x =
-48; -18; 32; 29; -13
-49; -16; 34; 32; -12
-21; -12; -6; 55; -13
-41; -37; 39; 15; -13
-6; -27; 1; 15; 60
-9; -31; -45; 38; 5
-43; -4; 18; 48; -12
-5; -25; -29; 51; -10
-8; -29; 2; 15; 59
-41; -38; 41; 14; -13
-20; -13; -6; 54; -14
-37; -43; 41; 11; -12
-7; -30; -43; 40; 0
-48; -6; 25; 40; -12
-30; -51; 41; 4; -9
-5; -31; -40; 43; -2
Rows and columns are numbered from 0.
The entry just left of -27 -> -6
Read off the entry just left of -16.
Answer: -49
Read off the entry at row 0, column 2.
Answer: 32
Read off the entry just right of -21.
Answer: -12
Read off the entry at row 0, column 1.
Answer: -18
Read off the entry in the bottom-left corner.
Answer: -5
Read off the entry in row 2 and column 0.
Answer: -21
Read off the entry just left of -18.
Answer: -48
The entry directly below 38 -> 48
Read off the entry just left of the smallest entry.
Answer: -30
Read off the entry in the bottom-right corner.
Answer: -2
The entry directly above -2 -> -9
Read off the entry just right of the smallest entry.
Answer: 41
Read off the entry in row 2 and column 2.
Answer: -6
Read off the entry just left of 0.
Answer: 40
Read off the entry in the top-right corner.
Answer: -13
The entry directly above 60 -> -13
The entry just left of 43 -> -40
Read off the entry directly above -51.
Answer: -6
Read off the entry just left of 54.
Answer: -6
Read off the entry just left of the largest entry.
Answer: 15
Read off the entry directly below the largest entry.
Answer: 5

((-14, 18, 19, -15, 19, 17, 19, -20, -16, -9, -13, 19), (24, 47, 48, 21, 48, 42, 45, 28, 25, 29, 22, 47), (18, -13, -14, 21, -13, -12, -14, 26, 23, 10, 18, -13), (-15, -39, -39, -11, -40, -35, -36, -15, -13, -18, -13, -40), (15, 8, 7, 15, 7, 4, 7, 21, 17, 15, 14, 7), (-12, 14, 14, -19, 14, 13, 14, -26, -21, -1, -10, 14), (-18, 34, 36, -20, 37, 34, 31, -28, -21, -13, -17, 36), (-27, -14, -14, -28, -13, -11, -15, -38, -32, -24, -27, -14), (21, -20, -22, 21, -23, -21, -18, 30, 24, 18, 19, -22))
Read off the entry just left of 23.
A: 26
The entry just left of -32 is -38

B = 44; 46; -44; -32; 45; 0; 46; -50; 51; 46; 43; -27; -37; -35; 41
The entry just right of -35: 41
Give the maximum.
Answer: 51
Give the entry just right of -37.
Answer: -35
The entry just left of the smallest entry -> 46

X =
27; 31; -36; 33; 31; 31; -53; -39; -25; -23; 30; 28; 28; -25
-21; -24; 37; -27; -25; -23; 45; 39; 15; 33; -26; -25; -26; 32
The fourth entry in reading order: 33
The 1st entry, reading row by row is 27
The last entry of the largest entry's row: 32
The last entry in the row that holds the smallest entry is -25
Read off the entry directly below 30.
A: -26
Read off the entry just left of the smallest entry.
A: 31
Read off the first entry of the largest entry's row.
A: -21
Read off the third-last entry, reading row by row.
A: -25
Read off the top entry of the column that holds the smallest entry.
A: -53
Read off the entry directly below -36.
A: 37
The entry just right of 27: 31
Read off the fifth entry from the end, reading row by row.
A: 33
Read off the entry directly above 15.
A: -25
Read off the entry just right of the smallest entry.
A: -39

((522, 327, -179, -12, 64, 513, 725, 389, -272, -225), (-238, -92, 618, 495, 294, -229, -495, 11, 748, 689), (593, 333, -260, -35, 31, 582, 835, 448, -370, -310), (622, 459, -271, -135, 61, 609, 893, 378, -403, -344), (-211, 52, 611, 384, 334, -203, -442, -82, 714, 659), (-241, -75, 622, 483, 304, -227, -502, -14, 749, 692), (-341, -174, 721, 582, 318, -326, -666, -27, 883, 813), (536, 394, -184, -64, 80, 525, 754, 351, -289, -241))
The entry just left of the smallest entry -> -326
The entry just right of -442 is -82
What is the entry just right of 522?
Answer: 327
What is the 2nd smallest entry?
Answer: -502
What is the 4th entry in reading order?
Answer: -12
What is the minimum?
Answer: -666
What is the entry just right of 459?
Answer: -271
What is the entry just right of 714?
Answer: 659
What is the entry just right of 748?
Answer: 689
The entry just right of the smallest entry is -27
What is the 1st entry in reading order?
Answer: 522
What is the entry just left of 483?
Answer: 622
What is the entry just right of the largest entry?
Answer: 378
The entry just left of 513 is 64
What is the entry just left of -75?
Answer: -241
The entry just right of -370 is -310
The entry just left of -326 is 318
What is the entry just right of 64?
Answer: 513
What is the entry just right of -82?
Answer: 714
What is the maximum?
Answer: 893
The entry just left of 52 -> -211

-22; -7; -17; 14; 14; 13; -18
-50; -40; -35; 42; 38; 41; -36
24; 15; 14; -17; -15; -18; 15
-20; -13; -13; 14; 14; 15; -16
22; 17; 15; -16; -16; -17; 15
Indices start at 0.
Find the entry just left of the centre entry.
14
Find the entry at row 0, column 1.
-7
The entry just left of the largest entry -> -35
Find the bottom entry of the column that holds the largest entry.
-16
The entry in row 1 and column 0: -50
The entry in row 0 and column 2 -> -17
The entry in the bottom-left corner is 22
The entry at row 2, column 1: 15
Find the entry in row 0 and column 0.
-22
The entry in the top-right corner: -18
Find the bottom-right entry.
15
The entry just right of the largest entry -> 38
The entry just left of 13 is 14
The entry directly above the centre entry is 42
The top entry of the column that holds the largest entry -> 14
The entry just left of -35: -40
Find the entry in row 2 and column 0.
24
The entry directly below the largest entry -> -17

grid =
-17; 17; 57; 25; 0; -4
-6; 22; 19; 59; 12; -4
-18; 0; 59; -2; 0; -7
0; 50; 33; -20; 0; -17
-15; 17; 52; 0; 1; -5
-8; 47; 38; -17; 0; -15
55; 29; 18; -12; 1; -8
-14; 17; 49; 35; 2; -5
0; 16; 0; 3; 38; 0
-5; 23; 20; 60; 11; -3
0; 19; 0; 3; 30; 55
0; 15; 1; 20; 58; 24
Counting starts at 0.
The entry at row 0, column 2 is 57
Which number is the bottom entry of the column that holds the smallest entry?
Answer: 20
Which number is the entry in the bottom-left corner?
Answer: 0
Which number is the top entry of the column that holds the largest entry?
Answer: 25
The top-left entry -> -17
The entry in row 2 and column 1 -> 0
Which number is the entry at row 1, column 0?
Answer: -6
Which number is the top-right entry?
Answer: -4
Which number is the entry in the bottom-right corner?
Answer: 24
The entry just left of 11: 60
Which number is the minimum?
Answer: -20
The entry directly above 18 -> 38
The entry in row 1 and column 1: 22
Which number is the entry directly above the smallest entry?
Answer: -2
Which number is the entry at row 0, column 1?
Answer: 17
Which number is the entry in row 2 and column 0?
Answer: -18
The entry just left of the smallest entry: 33
Which number is the entry just left of -2?
Answer: 59
The entry just right of 30: 55
The entry just left of 29: 55

-5,2,-18,13,5,-6,19
6,2,7,-14,5,-12,-7
-12,-2,-7,-8,11,8,-58
4,-6,25,19,3,-2,9
13,1,21,4,11,12,17
The entry in the bottom-right corner is 17
Give the entry just left of the smallest entry.
Answer: 8
Give the second entry in reading order.
Answer: 2
The 1st entry in reading order -> -5
Give the bottom entry of the column that holds the largest entry.
Answer: 21
The entry directly above the largest entry -> -7
Give the entry just left of 25.
Answer: -6
Give the bottom-left entry.
Answer: 13
Give the 3rd-last entry, reading row by row.
Answer: 11
The entry just right of 21: 4
Give the 1st entry on the diagonal from the top-right corner.
Answer: 19
Give the entry directly above the smallest entry.
Answer: -7
